These are the activations of a small neural network, seen along a few directions. Each row is one input.
Each table varies a few parts of the input and shows all the possible inputs, shuffled.
Descriptions start from the smaller parts, as in this example, which fits no table here: ring(5) and (point or ring(9) or (values(3) and line(6))).
Shared parts are said once, and a part with two or three values counts as separate values.
In the rows, 128 means zero.

Other details of the inputs shift rows strongly along two fixed directions, in all tables alike. That doesn't count.

A family of inputs:
x1: [115 166 139 123 135 162 185 157 125 180 140 139]
x2: [121 156 141 120 126 164 159 139 123 135 126 141]
x3: [142 113 116 150 127 110 142 136 118 127 107 110]
x4: [142 112 118 154 138 143 162 136 126 155 116 127]
x5: [119 140 143 134 123 142 138 127 125 148 117 126]
x6: [121 179 146 115 106 158 117 104 149 114 141 150]
x7: [146 128 111 131 147 109 175 153 116 151 133 115]
x8: [ 81 165  95 102 124 147 117 135 138 123 146 142]
x9: [127 212 140  95 118 169 156 122 152 136 166 148]
x10: [163  22 119 166 151  77 115 136 105 115  97 101]
x11: [148  90 144 129 113  93  59  96 126  65 113 110]
x12: [140  33  55 187 179 102 129 153 123 145 109  90]
x13: [153 116 110 141 137 103 151 141 118 134 118 104]
x14: [138 176 117 142 153 163 230 178 134 189 131 105]
x15: [122 157 115 125 138 155 212 171 115 184 133 143]
x16: [133 142 141 121 133 115 129 127 132 134 139 118]
x17: [133 118 154 110 104 100  39  71 142  75 139 146]
x18: [108 127 170  99  90 133  56  90 128  84 124 165]
x19: [114 154 168 104  85 131  47  80 142  56 122 150]
x20: [135  89 136 142 122 121  98 109 122 127 120 144]
x21: [150  90 117 145 147 117 151 135 126 150 130 127]
x22: [165  42 126 155 143  69  86 120 112  92 105  99]
x23: [127 112 123 143 122 121 137 130 111 133 104 127]
x24: [106 169 162  91 109 140 116 115 137 133 152 147]
x25: [ 66 222 116  84 125 184 135 140 158 145 169 147]
x26: [154  69  98 159 155  94 182 165 103 163 114 105]
x27: [ 90 116 113 114 122 131  52 109 136  77 136 137]
x28: [125 170 150 105 113 131 108 109 143 115 138 121]
Each input here is: values(4) and (point or ring(6)).
The inputs of x23 and x5 match in every part but the values(4) part. If x3 is changed in the same way as x23 into x5, which row does it become?
Answer: x14
Change only the ring(6) part in x20. List by row number the other rows that result.
Answer: x4, x6, x9, x17, x21
List by row number the other rows that have the values(4) part in common with x19.
Answer: x2, x10, x11, x18, x22, x27

A family of inputs:
x29: [142  82  91 154 147  91 129 144 115 122 110  93]
x30: [153  82 128 176 137 104 133 132 116 136  90  89]
x31: [103 114 153  88  92  92  28  78 128  79 140 159]
x32: [132 150 158 116 115 145 165 132 119 159 131 155]
x33: [132 171 146 127 113 152 162 130 127 136 120 134]
x34: [133 156 133 112 135 149 155 137 137 134 151 139]
x35: [131 170 123 124 139 151 149 133 148 137 149 118]
x36: [ 98 133 138 103  99 103  24  81 140  68 130 125]
x37: [127 162 157 116 116 155 163 135 122 141 127 146]
x38: [135 174 124 117 130 152 154 131 143 127 147 131]
x39: [110 162 122  98 132 141 150 147 129 133 149 139]
x40: [165  58 117 154 152  94 137 134 118 143 123 117]
x41: [103  50  72 178 155 136 115 147 120 148  97 120]
Describe the family of inputs behind these rows.
Answer: point or (values(3) and line(4))
Change only the values(3) part in x35. List by row number the other rows that result.
Answer: x30, x36
Change only the line(4) part in x40. List by row number the other rows that result.
Answer: x34, x35, x38
Change only the values(3) part in x29. List by row number the other rows that result.
Answer: x33, x38

A family of inputs:
x42: [148 118 132 149 129  97 124 126 108 128  96  82]
x43: [ 98 188 130  89 143 189 166 152 136 181 165 149]
x44: [134 108  85 137 173 127 195 159 126 179 149 119]
x45: [106 114 142 161 102 135  80 100 130  96  85 126]
x46: [188 119 166 172 132 136 247 154 102 209  99 129]
x47: [155  63 137 186 138  76 126 135 104 113  71  68]
x48: [104 194 120 121 139 195 184 144 147 130 149 158]
x49: [ 85 167 150 110 102 122  91 106 142 138 144 148]
x50: [120 212 157  78 108 122  99  94 159  80 178 149]
x51: [132 131  99 144 143 128 126 123 150 114 146 134]
x52: [121 173 175  98 112 151 103 116 144  92 142 131]
x53: [133  56 119 152 152  90  88 130 134 139 132 112]
x54: [200  39 188 162 116  95 105  96 112 127  98 136]
x55: [134  41  97 176 136 110 118 147 104 104  79 117]
x56: [125 122 127 134 121 135  69 107 158 103 140 133]
x57: [151 186 124 104 151 162 205 164 144 169 163 106]
x58: [111 155 160  93  96 124 100 121 119  72 124 143]
x59: [101 163 102 106 144 144 202 184 126 186 163 154]
x60: [162 143 203 107  89 129 117  71 126 106 138 184]
x61: [149  84  95 187 177 162 199 182 127 168 107  99]
x62: [133 123 112 139 138 161 113 128 135 133 125 123]
x63: [171  46 101 148 138  60 120 141 101 107  99  83]
x64: [172  85 182 129  92 105 128 107  97 121 103 168]
x65: [169 117 114 143 167 128 176 165 118 157 126  82]
x66: [148  63  92 166 145 106  83 105 119  96 104 112]
x67: [110 204 170  82 105 147 109 100 144  70 154 151]
x68: [107 104 140 132 144 147 123 140 131 141 128 134]
x69: [106  87 113 113 122 108  91 129 101 124 116 141]
x70: [161  89  75 170 174 151 194 173 135 180 123  92]
x71: [109 110 124 133 120 110 111 115 124 151 116 117]
x72: [129  79 101 140 157 106 118 126 112 136 125 122]
x73: [143 120 121 114 125 103 124 139 102 108 115 111]
x74: [ 88 211 148 108  83 158  86  93 162 111 142 156]
x75: [137 153 159 104 114 110  74 105 154  92 154 121]
x76: [ 99 169 120 123 136 157 177 152 118 191 128 127]
x77: [102 199 102  98 122 192 178 159 125 151 143 159]
x78: [ 74 129 147  94 101 136  88 122 118 101 126 172]
x79: [123 165 147  87  97 100  90 116 133  83 147 141]
x80: [100 102 120  96 105 108  79 113 118 114 131 151]
x81: [149  51  92 190 134  95 110 120 121 134  78  83]
x82: [118 155  90 114 125 163 171 155 130 147 137 143]
x83: [ 88 186 131 102 146 177 187 150 137 152 161 165]
x84: [132 152 156 127 103  87  86 102 137 102 123 106]
x85: [116 161  95 123 129 153 170 162 138 145 145 148]
x86: [136  49 114 142 146 100  87 121 127 139 124 109]
x87: [138 127 148 126 100  88  81  92 128  98 110  97]
x88: [110 189 111 136 127 180 175 144 130 169 119 126]
x89: [ 99 146 135 100 122 114  82  98 149 108 168 162]
x90: [140 152 139  95 114 106  90  89 141  78 150 124]
x91: [ 95  97 145 150 120 116 101 120 117 130  95 124]
x92: [127 122 108 125 121 130  84  92 146  90 137 138]
x93: [169 139  94 142 181 126 225 174 113 163 136  88]
Describe the family of inputs behind these rows.
Answer: values(4) and (point or (values(3) and line(4)))
The inputs of x82 and x81 match in every part but the values(4) part. If x63 is changed in the same way as x82 into x81, which row does it become?
Answer: x87
The inputs of x88 and x66 match in every part but the values(4) part. If x42 is changed in the same way as x88 into x66, which row does it become?
Answer: x93
Change only the line(4) part in x58. List by row number the other rows that result.
Answer: x63, x73, x79
List by row number the other rows that have the values(4) part in common with x75.
Answer: x43, x52, x53, x54, x56, x57, x61, x62, x65, x68, x70, x86
Change only the values(4) part in x69. List by row number the other rows that result.
Answer: x43, x72, x76
Change only the values(3) part in x90. List by row number the other rows that result.
Answer: x44, x92

A family of inputs:
x94: [165 110 152 138 119  84 108  97 128 100 124 121]
x95: [119 109 102 127 128  93  80 116 130 109 125 103]
x96: [189 140 108 144 158 131 234 170 120 173 136 105]
x97: [106  84 107 133 130 116  85 124 122 102 121 138]
x98: [110  90 109 142 129 122  74 111 134 124 120 125]
x99: [166 113 106 149 153 146 221 167 114 185 126 131]
x100: [117 105 102 123 128  90  87 122 124  96 125 112]
x101: [105 205 132  90 128 168 135 131 155 108 165 141]
x102: [101 217 124  90 123 168 132 124 159 136 168 131]
x103: [136 106 119 141 138 114  81 111 143  98 128 100]
x104: [140 119 145 161 104 117 100 105 120  97  83 104]
x105: [ 99 191 123  85 121 149 125 130 143 101 161 143]
x106: [130  84 163 135 116 106  99 109 112 123 109 139]
x107: [ 91 166 128 103 124 171 115 126 146 117 151 161]
x108: [ 97 174 154 128  92 177 127 113 129 129 106 157]
x109: [ 99  87 101 129 125 107  81 123 119 113 120 137]
x110: [161 103 159 121 116  99 100 114 111 104 113 110]
x111: [129 109 160 133 111 117 116 116 123 130 118 145]
x112: [101  89 101 133 125 110  76 117 124 124 119 131]
x113: [133 193 177  99 104 133 142 118 140 124 149 142]
x114: [152 107 123 141 155 149 217 178 102 193 116 122]
x115: [124 211 180  85 111 150 161 125 134 136 156 146]
x116: [176  40 108 189 163  92 184 152 105 168 100 108]
x117: [126 119  90 155 171 163 191 172 134 181 134 117]
Describe the family of inputs behind these rows.
Answer: values(2) and (point or line(5) or ring(6))
The inputs of x109 and x100 match in every part but the values(2) part. If x97 is changed in the same way as x109 into x100, which row does it become?
Answer: x105
Change only the values(2) part in x94. List by row number the other rows that result.
Answer: x116
